A small network was trained on invented records. Each row is its activation on one of them, seen along a few directions.
Here are examples, each followed by its value of one field, D.
Records without D are marked absent.
Other fields move the rows too, some of them a lot.
In the rows, zero is written as 500.
Random noise pushes rows far along 5 fixed directions. That doesn't count. These rows show it; they differ only by the noise:
601, 559, 512, 389, 387, 455, 394, 382, 466, 440, 464, 538, 575, 468, 622, 457, 493, 514
491, 520, 675, 405, 713, 485, 560, 552, 555, 399, 499, 652, 476, 489, 379, 569, 510, 595
615, 415, 578, 324, 487, 479, 428, 445, 508, 414, 470, 574, 491, 519, 514, 615, 527, 422
517, 723, 566, 446, 515, 275, 541, 492, 543, 269, 465, 667, 549, 374, 330, 489, 406, 648
535, 396, 669, 362, 637, 630, 463, 486, 494, 519, 491, 570, 515, 552, 585, 556, 577, 503
583, 395, 453, 333, 419, 521, 395, 557, 448, 465, 386, 481, 550, 524, 552, 703, 519, 354
570, 674, 386, 482, 354, 521, 354, 350, 423, 578, 477, 440, 611, 473, 793, 274, 493, 619

461, 543, 398, 519, 569, 528, 528, 625, 512, 567, 471, 444, 464, 527, 497, 525, 496, 547  d7
541, 502, 541, 463, 458, 565, 447, 438, 487, 532, 526, 476, 563, 510, 657, 416, 525, 522  d1
584, 468, 572, 451, 717, 440, 573, 441, 657, 457, 664, 588, 260, 568, 386, 460, 518, 550  d1
276, 666, 431, 650, 693, 567, 629, 773, 468, 585, 418, 463, 560, 472, 457, 500, 450, 684  d3
465, 432, 252, 631, 570, 384, 632, 662, 603, 534, 548, 411, 218, 571, 240, 635, 465, 391  d5
530, 402, 702, 471, 386, 397, 534, 382, 516, 333, 547, 594, 568, 434, 375, 545, 479, 388  d2
632, 488, 525, 432, 419, 399, 479, 328, 562, 424, 587, 560, 404, 513, 504, 468, 498, 484  d4
480, 499, 591, 544, 403, 430, 513, 406, 485, 424, 499, 560, 545, 443, 446, 469, 493, 464  absent
543, 398, 623, 437, 508, 523, 510, 439, 514, 470, 550, 543, 468, 522, 531, 516, 521, 437  d4
430, 498, 612, 479, 604, 691, 486, 539, 432, 607, 456, 496, 613, 523, 691, 453, 556, 590  d7
585, 614, 393, 458, 475, 447, 433, 444, 515, 506, 501, 499, 470, 501, 570, 418, 480, 579  absent
444, 447, 509, 591, 480, 592, 519, 482, 472, 597, 551, 427, 553, 514, 558, 430, 523, 488  d2
501, 586, 421, 464, 238, 466, 408, 518, 398, 460, 370, 434, 716, 422, 635, 524, 458, 468  d7
408, 502, 599, 556, 652, 674, 540, 523, 485, 638, 517, 495, 533, 551, 646, 419, 559, 628  d3
471, 370, 665, 538, 502, 572, 552, 434, 505, 515, 575, 507, 504, 515, 514, 473, 542, 434  d6
512, 321, 640, 438, 629, 711, 492, 464, 489, 634, 559, 490, 450, 609, 657, 505, 604, 471  d4
605, 534, 535, 513, 475, 320, 552, 284, 632, 413, 655, 590, 295, 508, 410, 364, 474, 532  d5
414, 377, 563, 591, 498, 619, 546, 521, 463, 607, 513, 435, 519, 531, 563, 498, 547, 422  d5
429, 526, 364, 622, 492, 425, 584, 610, 516, 497, 513, 430, 473, 472, 337, 539, 442, 477  d2
500, 572, 407, 696, 563, 506, 572, 342, 589, 649, 709, 427, 307, 554, 559, 186, 514, 632  d6
504, 489, 547, 440, 536, 444, 535, 580, 537, 397, 491, 543, 506, 480, 408, 594, 474, 473  d1
288, 527, 592, 653, 661, 537, 693, 715, 508, 491, 497, 509, 556, 454, 315, 551, 476, 568  d6
377, 434, 452, 523, 572, 643, 532, 724, 435, 599, 385, 420, 569, 542, 545, 665, 519, 468  d3
477, 392, 413, 529, 359, 526, 449, 527, 427, 542, 435, 425, 528, 502, 525, 593, 511, 329  absent

Here are new rows. What is D for each?
548, 445, 331, 503, 442, 601, 440, 507, 470, 655, 499, 366, 454, 577, 667, 496, 531, 458  d4
558, 360, 632, 419, 601, 538, 535, 451, 560, 489, 570, 564, 387, 565, 475, 559, 546, 461  d4
369, 433, 518, 602, 556, 559, 606, 654, 481, 533, 495, 448, 519, 498, 408, 579, 499, 447  d6
583, 532, 233, 532, 431, 579, 405, 451, 500, 687, 556, 316, 429, 584, 740, 353, 527, 510  d1
413, 421, 456, 606, 505, 556, 563, 580, 484, 591, 510, 418, 459, 538, 485, 534, 518, 426  d5
429, 446, 735, 585, 563, 550, 593, 398, 527, 521, 600, 569, 500, 490, 506, 380, 537, 535  d5
396, 610, 385, 675, 488, 467, 552, 542, 496, 559, 495, 451, 492, 466, 443, 405, 472, 576  absent
391, 463, 271, 616, 437, 460, 582, 758, 470, 520, 423, 354, 490, 490, 338, 693, 440, 360  d6
